Each row below holds a small network's activations on one input, seen along a few directions.
In each table, some parts of the input vary, and every possible input appears once, in random order.
A made-up example of a description, with smaller parts first: ring(8) and (point or ring(11) or (values(3) and line(4))).
Shared parts are said once, and a part with two or three values counts as separate values.
In the rows, zero is written as 128.

Other details of the inputs vary at random and push rows far along three fixed directions, the same in every table; ignore that.
These rows show it; all are for the same input, with only those details redrawn:
[159  56 119 174 218 156 174 165 137 111  89 153  94 136]
[157  88 122 156 183 147 153 155 131 116 104 149 104 131]
[197 175 104 117 101 154 113 130 123 131 184 151 117 117]
[104 172 183 113  69 119  95 142 160 137  72 112 134 149]
[187 127 120 143 142 171 139 150 146 123 140 148 106 135]
[192 193 140 115  66 183 107 141 163 136 159 135 118 142]
[104 172 184 111  70 120  95 143 160 138  70 112 134 150]
[ 84 143 168 119 109  81 101 137 127 131  63 120 135 130]

Table:
row 1: [156 116  94 126 156 139 138 126 105  99 154 137 104 128]
row 2: [189 188 142 125  67 180  97 148 177 137 170 127 123 133]
row 3: [193 113  59 139 167 158 145 108  87  96 209 149 109 116]
row 4: [ 56 152 158  97  93  73 124 121 109 113  81  88 131 143]
row 5: [138  94 105 159 173 155 191 128 107 110 137 125 123 133]
row 6: [ 76  89 143 154 163  74 122 116 100 122  69 121 145 120]
row 7: [168  60  76 125 214 164 159 116  99 152 193 158 103  68]
row 8: [ 81 101 149 147 162  75 127 133 106 131  63 130 141 116]
row 9: [ 77  40  42 157 252  53 156 103  86 137 131 162 146 117]
row 10: [ 87  59  94 153 209  42 110 110  68 104 121 127 129  90]
row 11: [178 199 140 119  61 194 127 133 157 136 165 131 137 142]
row 12: [159  76 164 166 160 207 154 167 200 102  66 118  86 184]
row 13: [ 48 135 184  85  56 132 122 113 198 144 112 113 151 162]
row 14: [124  74  96 148 215  80 146 139  79 115 108 154 113 100]
row 15: [179 173 101 127  93 170 126 107 116 123 196 137 139 124]
row 16: [ 81  67 163 120 132 153 161 128 186 137  87 118 122 137]
row 17: [157 165  72 123  88 153 120 114 131 155 213 141 157 138]
row 18: [156  72 167 174 161 207 145 175 213 103  76 109  90 176]
row 19: [ 51 149 158 106  90  76 122 108 104 114  86  84 143 145]
row 20: [ 52 151 133  89  83  47  95 107 108 146  98  91 192 132]
row 21: [142 154  57  70 109  51 104  62  40 163 242 154 137  39]
row 22: [195 147 101 131 113 167 110 112 125 111 188 135 114 133]
row 23: [152  70 174 198 161 216 156 165 212 118  74 113 117 171]
row 24: [ 64 173 155  93  87  70 127 127 103 130  94 103 142 127]
row 25: [ 66 161 161 103  98  74 109 131 113 127  72 115 142 129]
row 26: [188 190 145 136  63 186 102 139 174 145 175 126 138 130]
row 27: [124 163  93  72 117  84  88  85  52 184 237 150 145  57]
row 28: [ 87 154 143 119 110  96 148 125 104 132 109 112 146 125]
- Describe the family of inputs behind these rows. => values(3) or line(5) or (line(4) and ring(5))
- A walk changes only the ring(5) part. It starts at row 12 and steps to row 14. List the rest of the walk in order. => row 8, row 6, row 22
- List by row number the other inputs of the same sort as row 17. => row 9, row 20

Table:
row 29: [221 138  90 124 108 186 130 118 100 137 231 148 115  91]
row 30: [124 184 166 111  58 165 151 158 185 137  76  85 146 181]
row 31: [124  68 121 153 193 144 161 127 146 147 107 153 122 111]
row 32: [190  77  94 127 150 211 174 135 173 128 180 152  93 148]
row 33: [204 183 144 121  58 191 107 142 162 107 145 127  95 164]
row 34: [177 129 115 133 134 127 121 116  97 125 158 132 109 105]
row 35: [ 83 156 151 125  85  77  77 115 139 149 111 104 177 159]
row 36: [116 107  55 134 172 108 136  98  68  89 185 119 138 112]
row 37: [164  77 121 196 170 196 165 138 182 110 101 139 133 176]
row 38: [135 126  83 121 173 105 163 111  51 115 170 171 129 105]
row 39: [178 142 122 151  81 222 138 123 177 113 159 102 136 182]
row 40: [147 190 125 100  82 145  86 119 145 177 190 132 148 113]
row 41: [146 118  94 112 130 143 134 116 148 139 167 165 124 119]
row 42: [127 110 169 162 139 153 127 170 180 101  31 133 102 172]
row 43: [ 98  77 102 147 193  76 132 123  70 132 113 152 138  68]
row 44: [102 189 130  62  64  84  79  75  99 151 181 110 148  91]
row 45: [ 80 120 190 148 142  99 101 159 153 145  29 106 132 139]
row 46: [ 92  99  84 156 189  80 178 134  73 128 114 126 122 114]
row 47: [ 28 102 161 126 158  31  89 139  82 148  60 114 160  88]
row 48: [ 67 129 195 107  99 110 107 123 132 127  76  85 138 122]
row 49: [127 215 131  98  60  66  56  95  94 148 149 130 150  87]
row 50: [ 81 116 190 161 130 166 179 152 166 131  57 113 116 183]
row 51: [174 134 121 129 146 148 128 117 117 114 162 122 102 117]
row 52: [165 205 134  83  57 159 138 135 133 133 144 126 151 152]
row 53: [ 95  64  88 124 200  78 137 135 108 139 137 157 126 108]
row 54: [133 196 126  90  78  92  78 113  98 101 151 117 117 125]
row 55: [148  59 117 135 180 207 183 144 186 111 136 134  88 162]
row 56: [135  93  82 114 167  91 138  92  70 146 183 146 127  79]
row 57: [116  96 136 155 180  95 116 167 124 110  58 138 108 140]
row 58: [ 64 144 202 135  65  85 130 152 184 102  80 100 150 128]
- Describe the family of inputs behind these rows. => point or ring(5) or (line(4) and (point or line(5)))
- A walk changes only the ring(5) part. It starts at row 30 and steps to row 46. List the rest of the walk in order. => row 50, row 38, row 52
- Change only the line(4) part in row 43. List by row number the other rows that result. => row 29, row 47, row 48
